Each row below holds a small network's activations on one input, seen along a few directions.
In each table, some parts of the input vary, and every possible input appears once, in random order.
A made-up example of a description, with smaller parts first: line(4) and (point or line(9) or (values(2) and ring(5))).
Shared parts are said once, and a part with two or three values counts as separate values.

A family of inputs:
row 1: [  1   5  16  -7  -9 -23   8   5  -9  10  -3   6]
row 2: [ -4   2  12  -3  -4 -27   5   8 -11   8  -7   5]
row 3: [ 11  -2   1   9   3 -14   1  -9   2   2 -21  12]
row 4: [ -4   4  12  -4  -7 -23   9   6  -6   8  -7   4]
row 5: [-16  -4 -41  -2  17 100 -24  -1  22 -28  59 -37]
row 6: [ 15   2   2   8  -3 -12   2  -7   4   4 -22  10]
row 7: [ -8   1  11  -2  -1 -25   8   4  -8   6  -6   6]
row 8: [ 20   2   6   5  -4 -11   1  -8   1   6 -18  12]
row 9: [ 13  -4   0   8   0 -14   1 -10   2   0 -20   9]
row 10: [ 15  -1   2   8   0 -15  -2  -5  -1   5 -22  11]
row 11: [ -7  -2  10  -4  -4 -25   8   3  -8   4  -5   3]
row 12: [-36  -4 -29 -15  12  89 -15  13  12 -26  74 -42]
What is each input in this table made of? -> values(2) and (point or line(5))
The inputs of row 5 and row 12 match in every part but the values(2) part. If row 10 is changed in the same way as row 5 into row 12, which row does it become? -> row 2

A family of inputs:
row 13: [ 52  29  62 -23 -41 -51   2  29 -31  50  -1  34]
row 14: [-11  -9  19   8  27 -89 -14  26 -36  19 -29  15]
row 15: [ -6 -33  37  -9  11 -70  20  -5 -37   6 -26  31]
row 16: [101  26  -2   4 -16  58 -39 -21  13  21 -13  22]
row 17: [ 38 -23 -30  29  -1  21 -10 -71  28 -28 -14  16]
row 18: [-70  35   2 -10   9  48  23  28  14  -2  50 -30]
row 19: [ 14  27  24 -43 -24  62 -20  36 -18  22  84 -24]
row 20: [ 39 -40 -26  23  32  37 -23 -45  15 -29 -35  29]
row 21: [-10 -10  34  -8 -22 -86  30 -34 -27   1  -9  21]
row 22: [-47 -38  -8 -26  24  40  -2   9 -16 -24  61 -14]
row 23: [-51 -10 -25 -11  41  21 -33  40 -21 -16  58 -33]
row 24: [ 50  -9 -21  17 -15  30  12 -52  58 -19 -37  -8]
row 25: [-38  -4  -1 -34 -24  33  32   5  26 -19  59 -48]
row 26: [-30  38  35   0  -5 -67  44  14  -4  36 -40  26]
row 27: [ 23  28 -25  42  20  42  11 -24  45   4 -43  14]
row 28: [ 39 -13 -48  40  50  18 -49 -13   9 -19 -36  12]
row 29: [-50 -17  -9 -23  -9  24   9 -19  -6 -29  81 -25]
row 30: [-58   9 -20  -7  -5  42 -17  57 -13  -7  33 -48]
row 31: [  1   2  36 -22 -39 -79  53  -8   4   9 -30   4]
row 32: [ 34   3 -49  44   5  36 -30   4  20  -6 -60  -1]
row 33: [-19   9  16   8 -20 -72   3  45 -24  31 -54   9]
The inputs of row 28 and row 14 match in every part but one. If row 17 is changed in the same way as row 28 into row 14, which row does it become? -> row 21
What is each input in this table made of? -> values(3) and (point or ring(6))
Which other rows does row 23 become when the ring(6) part takes its other values? List them by row number. -> row 18, row 22, row 25, row 29, row 30
Which other rows does row 16 become when the values(3) part takes its other values? List them by row number. -> row 13, row 19

A family of inputs:
row 34: [ -17  -16   20   28   17 -117   31  -43  -11   -1  -67   40]
row 35: [ 64  38 -37  26 -15 104 -40 -15  42   5   4 -15]
row 36: [ 51  12  59 -11 -36 -67  51 -35   4  32 -51  59]
row 37: [-113  -14   -4  -18   22  -15   22    8  -22  -25   72  -26]
row 38: [-38  13  44 -56 -21  33  41  13  -1  13  84 -22]
row 39: [ 57 -15 -47  25  41  80 -79  -4   1 -14  -3  10]
row 40: [ 54   1 -16   6  -1 105   3 -55  48 -22  11   7]
row 41: [  26  -29   32   -4  -43 -101   36  -38    2    2  -51   24]
row 42: [ 65  53  37   9 -47 -69  12  10  -4  57 -56  35]
row 43: [ 58   0  32   9   8 -91 -25  15 -53  41 -72  52]
row 44: [-33  -3  17 -27  16   7 -39  71 -52  15  73 -15]
row 45: [-25  59  26 -42 -33  32  -2  59 -10  26  78 -43]
row 46: [ 30 -40 -49  12  -8  70  -6 -57  41 -52  11 -26]
row 47: [-98   3  -7 -12  19   6   4  81 -27   0  32 -37]
row 48: [ -2 -12 -70  41  48  71 -38   9  36 -24 -41 -14]
row 49: [-10 -28 -65  39  55  48 -13 -57  38 -53   3  -5]
row 50: [  -3    1   16   31   13  -97   12   27  -16   25 -109   29]
row 51: [-68 -23  12 -57 -33   2  28  10 -14 -25  82 -51]
What is each input in this table made of? -> values(3) and ring(6)
The inputs of row 41 and row 43 match in every part but the ring(6) part. If row 46 is changed in the same way as row 41 into row 43, which row does it become? -> row 39
Which other rows does row 51 become when the ring(6) part takes its other values? List them by row number. -> row 37, row 38, row 44, row 45, row 47
Which other rows does row 36 become when the values(3) part takes its other values? List them by row number. -> row 38, row 40
